A small network was trained on invented records. Each row is its activation on one of them, seen along a few directions.
Each row is followed by the record's values for the fields TAL, NEVO, BODAK, KAZ, RIDA.
Not every record has every field; a missing one is left out.
The largest differences between rows may come from other fields.
In the rows, 128 means zero.
[139 121 117 140 131 108 127 131 117 132 122 148 104 121 106 118 149 115
 123 137 120 107 120 141 125 131 105 130 125 137 104 121 106 134 137 116
 131 140] -> TAL is fol, NEVO is tamov
[131  98 120 125 142 132 117 135 100 117 148 112 148 117 131 107 127 131
 167 136 163 112 125 121 122 119 119 154 143 135 117 135 137 141 123 120
 136 151] -> TAL is vus, NEVO is tamov
[120 141 145 152 121 179  82 139 126 109 114 135  85 159 130  88  99 145
 137 118 175 138 140 149  93 122 149  72  88 124 125  85 161  67  88 174
 157  87] -> TAL is vus, NEVO is tupat, BODAK is vol, KAZ is feva, RIDA is dupu
[123 154 151 132  94 161  91 129 132  96 110 143 112 170 115 118 102 139
 137 120 200 150 137 135  95  80 140  50 134 105 133 104 157  74 100 135
 160 102] -> TAL is vus, NEVO is tamov, BODAK is vol, KAZ is tumab, RIDA is dupu
[136  99  96  97 168  62 166 144 122 136 171 131 196 108 121 151 164 117
 133 142  33 135 115 101 181 139  82 225 173 154 120 143 115 221 138 109
  79 192] -> TAL is fol, NEVO is tupat
[123 112 112 148 139 186  81 168 121 102 114 137  85 163 126 110  88 151
 122 106 173 159 132 138 121 113 144 100 118 108 159 121 143 101 123 123
 153 106] -> TAL is vus, NEVO is tupat, BODAK is zugaf, KAZ is suda, RIDA is godug
[ 94 120 134 146 110 171 122 142 104 103 122 160 133 144 139 124 115 144
 110 103 165 131 149 142  88 102 173 106  85 106 130 138 136 103 125 157
 142 114] -> TAL is vus, BODAK is vol, KAZ is feva, RIDA is dupu
[129 113 141 129 105 107 151 127 144 154 138 128 148 117 143 136 114 114
 105 113 117 117 132 103 150 121 141 141 139 144 116 128 111 153 113 121
 121 146] -> TAL is vus
[133 156 130 135  94 157  79 149 125 119 101 159  95 136 125 108  90 155
 125  96 221 131 154 129  67 101 151  40 107 113 147 121 163  47 115 178
 154  70] -> TAL is vus, NEVO is tamov, BODAK is vol, KAZ is suda, RIDA is dupu
[122 134  96 104 137 104 146 131 142 135 168 104 151 119 116 136 145 141
 131 132 113 129 128 119 169 152  83 165 145 133 113 113 126 176 127 107
 124 121] -> TAL is fol, NEVO is tupat
[111 106 120 133 136 147 116 108 115 107 123 116 131 116 156 136 129 140
 126  99 138 133 122 104 131 145 140 122 119 133 148 112 173 112 149 143
 149 122] -> TAL is vus, NEVO is tupat, BODAK is vol, KAZ is suda, RIDA is dupu
[146 106 128 147 109 129 129 127 130 136 140 119 134 137 143 126 117 124
 127 125 125 133 130 121 131 108 136 133 142 148 132  97 139 123 112 103
 125 126] -> TAL is vus, NEVO is tupat
[136 112 121  85 156 119 166 136 119 116 142 110 150 107 130 142 145 123
 118 139  73 134  71 122 184 123  98 172 160 117 116 143 121 178 125 141
  91 136] -> TAL is fol, NEVO is tamov, BODAK is zugaf, KAZ is lota, RIDA is dupu
[135 148 125 123 125 115 134 111 133 176 151 133 130 111 161 140 137  91
 138 125  98 146 105 127 145 136 115 172 159 142 139 137 115 141 111 123
 136 143] -> NEVO is tupat
[127 128 118  93 109 127 144 139 141  98 138 125 112 167 130 123 139 133
 128 130 101 109 122 142 105 142 118 117 137 131 116 157 148 123 152 118
 140 113] -> TAL is fol, NEVO is tamov, BODAK is zugaf, KAZ is mig, RIDA is dupu
[ 98 138 143 149 114 158 107 146 126 114 118 138 127 130 142 130 112 125
 126 130 159 109 136 107 103 119 158  98  76 140 125 133 139  95 132 172
 140  93] -> TAL is vus, BODAK is vol, KAZ is feva, RIDA is dupu
[116 132 127 152 101 170 132 131 134 115 131 148 100 115 134 127 114 134
 123 121 166 121 129 111 136 115 147  95 111 127 125 134 119 140 134 118
 108 132] -> TAL is vus
[ 87 128 110 160 115 164  93 141 121  98 132 133 106 151 125 133  94 158
 123 130 214 137 141 118  79 113 164  63 124  80 132 138 169  82 121 169
 178 101] -> TAL is vus, NEVO is tamov, BODAK is vol, KAZ is feva, RIDA is godug
[122 105  82 110 129  84 165 152 139 145 144 112 173  98 114 155 144 126
 130 157  60 104 112 143 185 138  97 209 129 126 136 144  96 199 134 103
 105 156] -> TAL is fol, NEVO is pil
[120 119  96 126 125 148 146 128 115 130 132 118 102 110 127 133 135 110
 131 134 132 116 133 121 110 138 115 120 118 160 130 111 127 120 154 127
 121 126] -> TAL is fol, NEVO is tupat
[130 105 123 149 113 158 121 134 140 134 136 144 104 123 131 146 129 139
 121 104 148 124 153 118 104 134 159 110 106 132 131 120 135  91 114 130
 115 118] -> TAL is vus, NEVO is tupat
[126 152 115 125 130 138 102 142 137 113 148 132 118 119 104 114 118 122
 123 119 162 125 130 133  96 143 123  62 126 115 125 131 131 106 120 115
 125 114] -> TAL is fol, NEVO is tamov
[110 111 125 161 118 116 102 141 145 114 149 134 115 134 118 123 114 150
 139 106 144 126 137 144 154 128 120 121 105 139 136 117 108 119 101 122
 134 117] -> TAL is vus, NEVO is pil
[132 149 142 119 114 157 102 131 132 105  86 145  69 163  85 125 133 133
 125 142 192 133 151 133  86 146 157  78 125 106 114 126 150  80 134 145
 146  85] -> TAL is fol, NEVO is tamov, BODAK is vol, KAZ is mig, RIDA is dupu
[127 153 142  97 106 187 136 121 123 128 126 139  93 124 104 109 116 139
 134 113 129 156 137 123 108 137 152 106 105 114 120 104 138 112 145 148
 140 110] -> TAL is fol, NEVO is tupat, BODAK is vol, KAZ is suda, RIDA is dupu
[122 150 134 124 122 126 144 117 122 163 163 121 129 128 139 137 142 100
 142 124 131 136 110 129 144 131 128 155 167 137 146 159 124 128 106 127
 138 140] -> NEVO is tamov
[127 172 150 154 106 183  94 136 102  89 132 137  71 150 150  87 104 139
 119 117 206 152 164 137  95 121 155  56  70  85 118 102 155  60 113 154
 156  70] -> TAL is vus, NEVO is tamov, BODAK is vol, KAZ is feva, RIDA is dupu
[122 133 118 146 121 118 126 130 132 111 149 144 112 136 142 143 125 149
 141 102 128 107 119 110 131 122 121 129 134 146 129 112 132 133 136 121
 116 165] -> TAL is vus, NEVO is pil
[113 107 119  96 135 123 152 118 162 127 137 109 126  96 101 118 140 125
 144 123 135 116 118 131 112 136 124 154 137 132 144 103 123 144 105 137
 103 145] -> TAL is fol, NEVO is pil
[145  79  95 115 158  47 188 129 134 159 147 114 184  96 125 151 157 124
 112 152  33 126 100  96 175 166  77 219 167 142 109 154  94 210 142 109
  92 155] -> TAL is fol, NEVO is tupat
[130 102 135 126 158 100  82 124 108 120 129 120 124 146 126 131 109 139
 106 104 137 116 106 111 135 129 117 136 129 126 126 150 117 140 122 119
 140 127] -> TAL is vus, NEVO is tamov, BODAK is zugaf, KAZ is suda, RIDA is godug
[127 123 102 110 161  80 152 112 147 164 139 110 162  73 129 133 154 132
 120 150  78 118  91 120 157 154  92 188 172 146 121 119 117 201 171 100
  92 135] -> TAL is fol, NEVO is tupat
[152 139 154 115 148 111 140 119 131 152 128 128 164 132 154 141 135  94
 137 123  80 147  84 123 148 165 117 190 163 143 144 162 110 154 146 120
 149 137] -> NEVO is tupat, BODAK is zugaf, KAZ is suda, RIDA is dupu
[104 133 126 109 113 113 119 105 117 136  97 110 140 131 113 126 110 132
 110 124 119 148 137 151 130 124 126 145 129 133 125 121 139 115 125 114
 146 119] -> TAL is fol, NEVO is tupat, BODAK is vol, KAZ is suda, RIDA is dupu
[137 133 148 155 135 123 144 103 113 123  98 131 122 154 143 124 125 131
 107 134 133 120 133 133 120 111 134 112 125 104 118 125 159 117 132 118
 149 117] -> TAL is fol, NEVO is tamov, BODAK is vol, KAZ is feva, RIDA is dupu
[124 119 110 110 137 124 124 149 120 141 151 116 131 109 117 135 147 109
 117 132  83 143 144 111 165 145  88 149 130 139 146 119 108 169 126 116
 107 136] -> TAL is fol, NEVO is tupat
[102 161 145 152 133 155 123 150 113  98 102 158  89 137 122 109 113 134
 120 130 159 109 143 140  80 108 116  96 117  99 114 133 167  96 131 141
 125 111] -> TAL is fol, NEVO is tamov, BODAK is vol, KAZ is feva, RIDA is dupu
[122 114 128 134 108  96 133 114 142 139 134 115 157 134 141 135 125 128
 134 126  99 108 124 124 163 135 143 149 145 139 136 113 101 152 122 101
 118 155] -> TAL is vus, NEVO is pil
[136 173 144 150 126 161  89 111 131  85  97 130  95 150 105 107 130 130
 119 130 201 136 176 165  75 126 150  68  79 102 151  94 148  74 119 156
 125  92] -> TAL is fol, NEVO is pil, BODAK is vol, KAZ is feva, RIDA is dupu
[109 183 152 146 126 152 121  98 100 129 142 119 119 155 146 128 124 114
 134 112 177 149 121 157 109 108 148 112 119 106 150 152 148  85 103 148
 155  97] -> NEVO is tamov, BODAK is vol, KAZ is feva, RIDA is dupu
[130 114 118 128 121 102 148 110 147 160 120 128 157 108 134 139 141 114
 115 136  68 111 109 106 152 131 124 164 157 137 111 121 111 166 119  96
 118 160] -> TAL is fol, NEVO is tupat
[141 113 124 110 123 106 176 118 144 152 145 122 161 104 123 123 122  96
 118 129  71 137 121 108 149 121 107 167 151 150 111 118 116 165 116 112
 103 159] -> TAL is fol, NEVO is tupat
[122  92  79 118 137  95 168 149 159 150 129 109 172 100 106 144 133 101
 128 141  52 117 110 104 185 129  78 200 118 153 151 164 105 220 131 124
  90 178] -> TAL is fol, NEVO is pil

Here are new rows. What are their fields?
[140 143 122 128 139 109 125 108 124 173 155 118 154 124 152 136 157 102
 148 136  90 142 111 145 149 153 126 181 166 147 144 146 111 159 129 103
 130 148] -> NEVO is tupat
[138 143 156 132 109 150 133 128 123 107 104 130 135 128 128 122  86 131
 129  97 146 154 132 115 129  97 173 104 122 106 132 130 135 121 115 136
 130 123] -> TAL is vus, BODAK is vol, KAZ is suda, RIDA is dupu
[136 119 113  94 129 110 147 132 142 126 136 125 142  87 134 117 144  98
 157 152  79 100 108 113 145 140 105 169 118 152 120 126  96 151 136 131
 101 172] -> TAL is fol, NEVO is pil
[114 127 134 124 132 149 132 135 116 111 108 143 123 107 118 157 133 143
 104 112 133 142 144 127 107 120 160 116 101 120 141 157 129 103 155 139
 130 143] -> TAL is fol, BODAK is vol, KAZ is suda, RIDA is dupu
[148 111 121 113 136 103 169 116 132 147 148 108 185 110 114 119 143 106
 128 136  61 132 125 127 157 132 121 178 158 152 118 127 113 186 135  95
  94 164] -> TAL is fol, NEVO is tupat
[129 147  90 133 124 159 107 127 120 113 121 133 100 144 101 126 137 132
 138 121 138 103 151 125 106 125 116 102 124 141 114 127 131 101 114 104
 145 114] -> TAL is fol, NEVO is tupat
[138  87 102 102 154  89 161 135 134 144 175 114 140 116 118 143 132 125
 140 120  85 127 104 135 151 123  95 155 143 119 126 127 141 137 123 112
 108 144] -> TAL is fol, NEVO is tamov
[142 124 140 121 129 143 143 131 137 116 103 113 110 129 148 130 125 168
 125 118 110 134 112 109 149 144 133 139 131 144 149 132 125 152 169 122
 121 128] -> TAL is vus, NEVO is pil, BODAK is zugaf, KAZ is suda, RIDA is dupu
[153 105 146 130 120 121 143 129 130 135 151 114 163 125 121 107 139 122
 126 137 112 129 127 114 144 118 131 140 158 138 127 129 122 149 115 113
 113 151] -> TAL is vus, NEVO is tamov
[132 123 111 119 126  99 154 109 142 160 131 122 167 111 122 129 133 106
 122 139  60 118 111 123 154 139 115 165 152 137 107 115 109 172 126  90
 108 160] -> TAL is fol, NEVO is tupat
[122 162 113 150 124 174 124 105 121 100  77 153  70 158 115 108  97 132
 116 117 206 149 155 130  63 131 146  56  96 113 138 109 162  60 118 166
 143  70] -> TAL is fol, NEVO is tupat, BODAK is vol, KAZ is feva, RIDA is dupu
[131 152 150 140 123 108 121 119 117 138  92 131 126 132 131 127 111 131
 111 133 126 121 132 135 130 119 141 115 129  99 120 120 153 127 140 111
 153 117] -> TAL is fol, NEVO is tamov, BODAK is vol, KAZ is feva, RIDA is dupu
[135 156 125 124 126 121 152 113 125 171 160 127 138 114 155 140 121  92
 145 110 102 148 106 130 144 133 129 165 151 145 141 147 121 154 115 119
 121 147] -> NEVO is tupat
[129 138 147 145 115 131 122 122 118 109 101 150 120 128 109 144 121 162
 127 109 127 133 130 124 126 124 166 114  95 140 143 128 117 115 138 140
 115 121] -> TAL is vus, NEVO is pil, BODAK is vol, KAZ is suda, RIDA is dupu
[147 131 155 152 121 151  82 118 111 121 102 130 115 143 123 108  96 146
 101 125 188 152 147 131 110  99 155  76 128 102 135 113 130  69 116 135
 174 110] -> TAL is vus, NEVO is tamov, BODAK is vol, KAZ is suda, RIDA is godug
[126 136 131 161 113 167 124 111 117 111 103 152 107 138 106 122 129 144
 108 142 169 114 139 146  97 121 164  85 104 103 133 139 159 103 143 156
 126  94] -> TAL is fol, NEVO is tamov, BODAK is vol, KAZ is feva, RIDA is dupu
[119 124 124 119 120  95 153 117 124 153 136 110 162 127 111 121 135 111
 125 140  96 110 124 129 151 144 119 149 157 129 111 130 109 149 128  90
 120 147] -> TAL is fol, NEVO is tamov
[124 122 156 122  92 139 102 125 122 116 121 144 121 156 116 115 111 148
 119 130 165 147 132 136 131 112 160 106 138 123 127 112 141  95 114 138
 178 100] -> TAL is vus, NEVO is tamov, BODAK is vol, KAZ is suda, RIDA is dupu
[134 130 132 135 102 149 125 157 134 110 127 147 135 141 139 117 117 148
 141 155 123 135 122 141 134 112 137 118  98 119 121 113 135 110 129 175
 137 133] -> TAL is vus, NEVO is pil, BODAK is vol, KAZ is feva, RIDA is dupu
[135 157 156 147 146 131 140 103 121 127 128 118 133 153 162 145 144 102
 149 129 114 147 122 142 139 127 129 156 134 123 166 142 139 121 133 141
 136 134] -> NEVO is pil, BODAK is vol, KAZ is feva, RIDA is dupu
[118  82 119 118 129 109 147 120 153 118 166 117 156  95 132 113 136 126
 163 134 100 111 113 121 167 135 119 167 132 143 131 123  95 144 137 132
 128 144] -> TAL is vus, NEVO is pil
